Each row below holds a small network's activations on one record, seen along a few directions.
Each row is followed by the record's values for the fields LAMEV, ZIGEZ, POVEZ, NATU, LELU.
A field that a record lacks is written none.
The largest differences between rows may come from other fields.
In the rows, 500 means zero.
Random noise pushes rows far along 5 fixed directions. That doesn't count. These rows show it; they differ only by the noise:
[342 382 438 606 594 529 555 648 453 454 566 480 499 422 474 541 542 584
 445]
[538 299 365 535 634 651 644 645 350 370 438 319 313 442 429 621 552 585
 529]
[517 546 469 511 428 426 341 198 576 421 418 665 461 751 509 668 728 465
 596]
[374 554 386 543 556 379 406 530 743 510 421 901 655 527 422 587 732 400
 451]
[469 575 462 553 304 376 548 739 430 667 540 555 593 244 820 429 670 440
 393]
[489 449 371 548 560 429 411 359 692 425 324 668 450 673 443 651 750 499
 491]
[454 271 391 625 590 553 614 628 418 434 453 239 323 441 563 548 573 676
 409]

[488 358 333 437 754 537 644 854 673 514 371 563 543 291 367 450 504 495
 355]  LAMEV is vesu, ZIGEZ is none, POVEZ is dez, NATU is zud, LELU is dav
[408 232 379 600 766 562 557 562 559 465 435 375 388 483 370 479 441 692
 469]  LAMEV is vesu, ZIGEZ is none, POVEZ is dez, NATU is rotu, LELU is gitem
[587 455 448 487 503 503 509 443 524 529 405 455 386 503 513 500 565 472
 533]  LAMEV is vesu, ZIGEZ is none, POVEZ is dez, NATU is povu, LELU is gitem
[521 361 526 397 693 718 637 572 274 310 537 236 422 546 322 474 264 673
 587]  LAMEV is mam, ZIGEZ is pilom, POVEZ is tama, NATU is rotu, LELU is nomaz
[637 596 570 499 530 661 573 586 429 508 537 715 529 397 287 508 414 326
 668]  LAMEV is mam, ZIGEZ is pilom, POVEZ is tama, NATU is rotu, LELU is gitem
[711 557 403 426 200 412 413 186 320 508 324 431 333 689 838 697 814 420
 688]  LAMEV is per, ZIGEZ is none, POVEZ is dez, NATU is zud, LELU is gitem
[728 677 530 174 318 460 453 331 502 468 330 569 576 656 609 568 632 323
 639]  LAMEV is mam, ZIGEZ is pilom, POVEZ is dez, NATU is zud, LELU is dav
[626 499 539 400 538 608 522 319 502 374 450 516 406 678 393 540 445 502
 616]  LAMEV is mam, ZIGEZ is zenun, POVEZ is dez, NATU is rotu, LELU is dav
[484 756 630 221 436 486 409 342 488 400 553 756 745 756 304 701 546 263
 636]  LAMEV is mam, ZIGEZ is pilom, POVEZ is none, NATU is none, LELU is kisig
[443 392 541 554 726 625 642 693 667 397 463 443 435 499 205 558 407 467
 347]  LAMEV is mam, ZIGEZ is pilom, POVEZ is vabim, NATU is doz, LELU is gitem
[389 487 415 528 586 383 432 477 588 552 454 550 559 560 537 475 569 612
 429]  LAMEV is vesu, ZIGEZ is none, POVEZ is tama, NATU is rotu, LELU is kisig
[445 523 447 333 559 497 384 255 393 446 558 732 647 594 442 451 452 521
 728]  LAMEV is vesu, ZIGEZ is none, POVEZ is dez, NATU is zud, LELU is nomaz
[531 357 364 502 566 494 669 818 488 614 396 330 433 249 637 436 541 540
 381]  LAMEV is vesu, ZIGEZ is none, POVEZ is dez, NATU is zud, LELU is gitem
[471 562 454 699 398 348 333 354 707 584 409 799 492 527 473 543 712 398
 495]  LAMEV is per, ZIGEZ is none, POVEZ is tama, NATU is doz, LELU is gitem
[627 269 276 622 526 401 652 756 606 551 183 192 310 298 761 443 661 637
 258]  LAMEV is per, ZIGEZ is none, POVEZ is dez, NATU is rotu, LELU is dav
[421 467 579 658 380 539 450 394 244 476 669 401 403 499 514 587 470 536
 628]  LAMEV is per, ZIGEZ is none, POVEZ is tama, NATU is doz, LELU is gitem
[750 537 563 498 211 324 536 421 686 640 264 145 328 530 892 345 653 552
 196]  LAMEV is mam, ZIGEZ is pilom, POVEZ is vabim, NATU is povu, LELU is nomaz
[474 569 598 541 505 454 566 699 711 574 504 499 591 363 530 327 418 504
 290]  LAMEV is mam, ZIGEZ is pilom, POVEZ is tama, NATU is doz, LELU is dav
[254 477 523 598 476 385 251 142 384 482 656 581 539 731 568 513 471 655
 685]  LAMEV is vesu, ZIGEZ is none, POVEZ is dez, NATU is rotu, LELU is gitem
[588 395 392 608 368 509 549 467 334 491 380 255 225 517 680 659 699 509
 494]  LAMEV is per, ZIGEZ is none, POVEZ is feb, NATU is povu, LELU is gitem
[368 542 572 567 405 386 409 432 537 524 547 562 610 600 566 556 597 459
 476]  LAMEV is mam, ZIGEZ is pilom, POVEZ is tama, NATU is rotu, LELU is gitem
[420 576 579 428 365 436 383 283 576 528 506 450 586 634 671 358 453 635
 475]  LAMEV is mam, ZIGEZ is pilom, POVEZ is dez, NATU is doz, LELU is dav
[514 458 503 362 575 674 568 529 179 402 588 351 455 517 381 581 391 503
 624]  LAMEV is vesu, ZIGEZ is none, POVEZ is feb, NATU is povu, LELU is kisig
[927 506 486 558 333 521 602 475 718 577 202 295 189 496 648 432 592 438
 313]  LAMEV is mam, ZIGEZ is zenun, POVEZ is tama, NATU is povu, LELU is dav
[377 496 307 411 622 492 478 644 512 582 482 843 702 345 433 416 503 446
 608]  LAMEV is vesu, ZIGEZ is none, POVEZ is dez, NATU is doz, LELU is gitem
[579 737 664 282 348 562 483 535 297 503 702 624 625 467 486 575 444 255
 645]  LAMEV is vesu, ZIGEZ is none, POVEZ is none, NATU is none, LELU is dav
[542 534 580 405 727 681 693 734 556 328 536 515 501 486 138 633 354 356
 427]  LAMEV is mam, ZIGEZ is zenun, POVEZ is none, NATU is none, LELU is nomaz
[471 614 703 542 338 475 495 425 362 528 650 420 494 577 640 477 434 464
 523]  LAMEV is mam, ZIGEZ is zenun, POVEZ is tama, NATU is rotu, LELU is gitem
[539 630 503 344 527 531 514 656 503 508 507 754 609 460 340 652 555 230
 569]  LAMEV is vesu, ZIGEZ is none, POVEZ is none, NATU is none, LELU is gitem
[509 433 577 544 511 508 529 447 481 454 497 229 408 626 550 500 486 586
 470]  LAMEV is mam, ZIGEZ is pilom, POVEZ is tama, NATU is rotu, LELU is gitem
[800 302 228 441 581 507 495 315 545 485 110 331 244 610 613 513 617 620
 621]  LAMEV is vesu, ZIGEZ is none, POVEZ is dez, NATU is rotu, LELU is gitem
[321 375 645 570 507 361 441 325 728 413 477 173 440 808 579 529 523 715
 225]  LAMEV is mam, ZIGEZ is pilom, POVEZ is none, NATU is none, LELU is dav
[322 498 663 659 558 590 582 651 507 521 731 533 581 367 343 390 273 444
 398]  LAMEV is mam, ZIGEZ is zenun, POVEZ is dez, NATU is povu, LELU is gitem
[657 586 469 475 277 426 557 662 391 600 471 526 477 308 706 511 648 358
 513]  LAMEV is per, ZIGEZ is none, POVEZ is tama, NATU is rotu, LELU is dav
[464 535 464 368 577 701 584 793 248 520 693 634 647 196 384 364 277 432
 642]  LAMEV is vesu, ZIGEZ is none, POVEZ is dez, NATU is doz, LELU is dav
[174 300 395 558 767 479 560 727 656 467 493 518 655 502 398 469 467 637
 321]  LAMEV is mam, ZIGEZ is pilom, POVEZ is dez, NATU is zud, LELU is gitem

Here are new rows. What are their fields?
[478 401 432 578 643 577 513 586 664 510 491 485 444 462 325 404 403 581
 393]  LAMEV is vesu, ZIGEZ is none, POVEZ is tama, NATU is povu, LELU is dav
[658 649 733 564 462 605 483 323 616 418 578 570 402 616 285 460 357 359
 521]  LAMEV is mam, ZIGEZ is zenun, POVEZ is tama, NATU is povu, LELU is dav
[386 307 408 543 656 509 552 627 520 507 470 368 471 454 491 499 469 617
 420]  LAMEV is vesu, ZIGEZ is none, POVEZ is dez, NATU is zud, LELU is gitem
[551 417 268 425 781 598 601 837 656 497 312 783 538 354 182 608 559 356
 518]  LAMEV is vesu, ZIGEZ is none, POVEZ is tama, NATU is rotu, LELU is gitem
[630 633 573 268 212 487 637 655 228 635 580 297 605 250 889 309 449 466
 563]  LAMEV is mam, ZIGEZ is pilom, POVEZ is dez, NATU is zud, LELU is dav
[694 533 457 436 293 562 443 254 151 442 487 481 352 586 583 696 585 413
 852]  LAMEV is per, ZIGEZ is none, POVEZ is dez, NATU is rotu, LELU is gitem
[478 616 638 337 375 461 452 397 463 447 518 470 583 710 518 637 549 385
 545]  LAMEV is mam, ZIGEZ is pilom, POVEZ is none, NATU is none, LELU is gitem
[547 353 249 479 629 506 569 775 543 589 325 591 510 244 543 364 541 552
 448]  LAMEV is vesu, ZIGEZ is none, POVEZ is dez, NATU is doz, LELU is dav
[620 393 421 569 479 691 668 673 213 434 491 285 254 326 425 650 486 490
 621]  LAMEV is per, ZIGEZ is none, POVEZ is tama, NATU is doz, LELU is gitem
[703 437 253 303 651 445 494 513 810 442  55 638 402 666 415 672 797 404
 427]  LAMEV is vesu, ZIGEZ is none, POVEZ is none, NATU is none, LELU is dav
[427 771 658 538 213 216 399 456 768 746 551 775 737 489 786 392 624 325
 321]  LAMEV is mam, ZIGEZ is zenun, POVEZ is dez, NATU is zud, LELU is gitem
[461 389 584 524 451 545 609 599 403 488 518 100 391 501 606 491 416 618
 378]  LAMEV is mam, ZIGEZ is pilom, POVEZ is vabim, NATU is doz, LELU is gitem
[ 80 661 648 463 495 560 386 485  93 387 941 747 822 496 368 625 302 403
 780]  LAMEV is per, ZIGEZ is none, POVEZ is dez, NATU is zud, LELU is gitem
[256 490 546 534 713 656 519 761 348 511 791 752 734 298 200 460 254 460
 617]  LAMEV is vesu, ZIGEZ is none, POVEZ is tama, NATU is rotu, LELU is gitem
[421 512 535 603 329 300 313 234 640 645 491 451 499 639 769 415 578 614
 420]  LAMEV is vesu, ZIGEZ is none, POVEZ is dez, NATU is doz, LELU is gitem
[495 273 362 583 616 400 532 508 670 535 337 225 368 484 675 359 519 755
 319]  LAMEV is vesu, ZIGEZ is none, POVEZ is dez, NATU is zud, LELU is dav
[478 623 627 450 418 541 365 337 389 521 720 625 605 563 477 452 358 504
 671]  LAMEV is vesu, ZIGEZ is none, POVEZ is tama, NATU is rotu, LELU is dav
[548 585 632 418 444 581 497 494 347 509 674 492 516 450 487 476 388 465
 609]  LAMEV is vesu, ZIGEZ is none, POVEZ is tama, NATU is rotu, LELU is dav
